Each row below holds a small network's activations on one input, seen along a few directions.
Each table varies a few parts of the input and shows all the possible inputs, shuffled.
Descriptions start from the smaller parts, as in this example, which fits no table here: values(2) and (point or ring(11) or (line(4) and ring(8))).
Shared parts are said once, and a part with two or three values counts as separate values.

Other details of the inputs shift rows strongly along two fixed directions, in all tables alike. That doesn't count.

A family of inputs:
R1: -152  21  26  -75  167  -5  -30  166  -25  174  46  -67  -102  -220  -175
R2: -79  59  372  -71  328  286  -144  -130  -10  63  146  55  120  109  -237
R3: -125  22  346  -22  378  162  -194  -211  -41  83  238  -2  36  78  -233
R4: -29  746  -16  -90  111  232  -106  -308  -383  -84  243  67  -171  430  89
R5: 75  -2  -14  29  -31  -121  40  -2  50  -117  -92  -185  110  116  97
R6: -316  -254  153  -40  373  244  -21  62  43  241  -102  -200  159  -134  -395
R7: -12  -101  -30  82  -203  -40  197  205  72  84  -122  159  -145  -203  92
R8: 158  -282  -121  -58  -110  -287  -48  -16  137  -101  -25  -17  -36  -123  51
R9: 179  145  -159  188  -318  -161  85  -5  47  -251  -80  6  81  236  270
R10: 307  96  -271  -13  -340  -205  17  -41  -34  -218  -48  132  107  160  283
R11: 88  -274  10  -161  87  -100  -66  -13  36  54  -52  -77  204  -77  -116
R12: -58  55  -131  134  -113  144  72  63  12  -65  -123  -24  52  50  80
R13: -187  -199  20  31  17  96  52  273  78  229  -88  17  86  -278  -93
R14: 211  -119  -20  -32  -115  -120  -100  -148  -31  -92  113  122  -85  -18  123
R15: 219  -298  -18  8  -198  -104  47  -37  154  -47  -8  187  15  -86  56
R16: -123  -53  -22  -76  92  0  56  234  -25  198  -150  -124  34  -227  -64
R17: -113  -335  148  66  138  -111  -47  5  234  -8  22  -168  25  -122  -135
R18: 61  228  -318  130  -288  -186  146  -10  -27  -210  -63  -90  -217  152  253
R19: -46  -123  -46  122  -162  -122  104  121  49  114  -35  82  -233  -247  122
R20: -59  669  93  -153  188  398  -61  -207  -337  -47  182  126  -42  405  -69
Each input here is: line(4) and ring(5).
- Changing only the line(4) part turns R12 into R10. The same change can be made to R6. Which row results? => R11
- Change only the ring(5) part in R19. List by row number the other rows that result. => R1, R7, R13, R16
- A walk changes only the ring(5) part. It starts at R3 and steps to R17. List the rest of the walk in order. => R5, R9, R2

A family of inputs:
R21: -245  -182  34  -47  170  -3  36  203  92  199  -86  -215  -54  -271  -139
R22: 164  -423  -5  -17  -150  -254  120  112  221  49  -147  -19  71  -214  76
R23: -176  -58  307  -13  316  110  -152  -103  -7  121  172  -10  72  -3  -291
R24: 272  73  -282  46  -260  -206  -26  -107  -61  -224  -45  -32  5  118  267
R25: 74  -420  -54  359  -368  -276  212  115  316  -107  -235  -16  -144  -116  280
R26: -157  4  4  24  35  72  29  213  2  153  -107  -24  134  -125  -19
R27: 187  526  -207  -44  -137  -11  -13  -177  -277  -268  11  -29  -12  561  245
R28: -181  -244  216  -2  284  20  -116  -62  123  110  79  -89  158  -65  -239
R29: 199  67  -339  146  -375  -301  111  -107  9  -273  -68  -46  -39  248  287
R30: 27  -252  -78  124  -94  27  130  46  206  -60  -152  -134  104  -41  -54
R31: 319  130  -330  43  -471  -414  69  54  91  -304  -67  49  -75  138  396
R32: 0  -340  -35  247  -183  47  228  39  315  -32  -136  31  -99  -197  59
R33: -287  -40  106  21  193  317  -3  112  -13  279  -21  129  32  -228  -201
R34: -173  41  -123  -104  111  53  32  105  -100  78  -82  -166  -60  -70  -109
R35: -256  -338  -5  70  93  88  120  159  150  253  -76  -49  -233  -398  -144
R36: 135  39  162  -146  48  -43  -15  -13  -109  75  64  91  11  -10  -50
R37: 108  -449  -111  195  -243  -117  48  -17  216  -34  -31  77  -108  -289  185
R38: 307  -245  -268  -11  -348  -301  193  49  79  -130  -177  8  16  -22  242
R39: -53  -36  123  32  69  6  -49  -46  71  1  -49  -106  74  107  -6
R40: 266  349  -157  -33  -172  -187  -90  -122  -159  -224  84  -18  1  222  321
R41: 13  385  -265  -22  -176  54  69  95  -235  -61  -101  20  83  181  156
R42: -143  1  319  8  291  238  -32  -4  41  73  50  -40  84  -46  -278
R43: -21  -6  94  30  86  82  58  29  105  -43  -24  -105  116  43  -35
R44: -41  -44  218  -108  217  44  -188  19  0  72  156  88  43  -73  -256
R45: -188  704  189  -189  315  340  -159  37  -437  132  175  109  88  214  -160
R46: -23  -243  5  194  -131  32  86  -57  184  0  -88  57  -132  -24  96
R47: -23  -296  195  59  117  -20  -130  -16  97  79  44  2  50  -264  -109
R48: 159  291  -169  -179  -42  -77  -131  -90  -154  -184  78  48  61  250  7
R49: -87  -115  296  -271  318  241  -108  -117  -73  244  162  131  51  -131  -300
R50: 10  539  12  -96  111  165  -114  -308  -319  -91  293  136  -91  402  20
R51: -117  -194  171  -133  235  180  -169  -40  64  128  166  149  4  -156  -291
R52: -69  776  -23  -184  142  95  -43  0  -438  -10  159  -27  -210  260  44
- Describe the family of inputs behind these rows. => line(4) and (values(2) or line(6))
- Changing only the line(4) part turns R44 into R48. The same change can be made to R36. Which row results? => R38
- Change only the values(2) part in R34. List by row number the other rows that result. => R41
- A walk changes only the line(4) part. It starts at R35 and steps to R52. List the rest of the walk in order. => R21, R34
- List by row number the other rows that have the line(4) part in common with R22. => R21, R26, R28, R31, R39, R40, R43
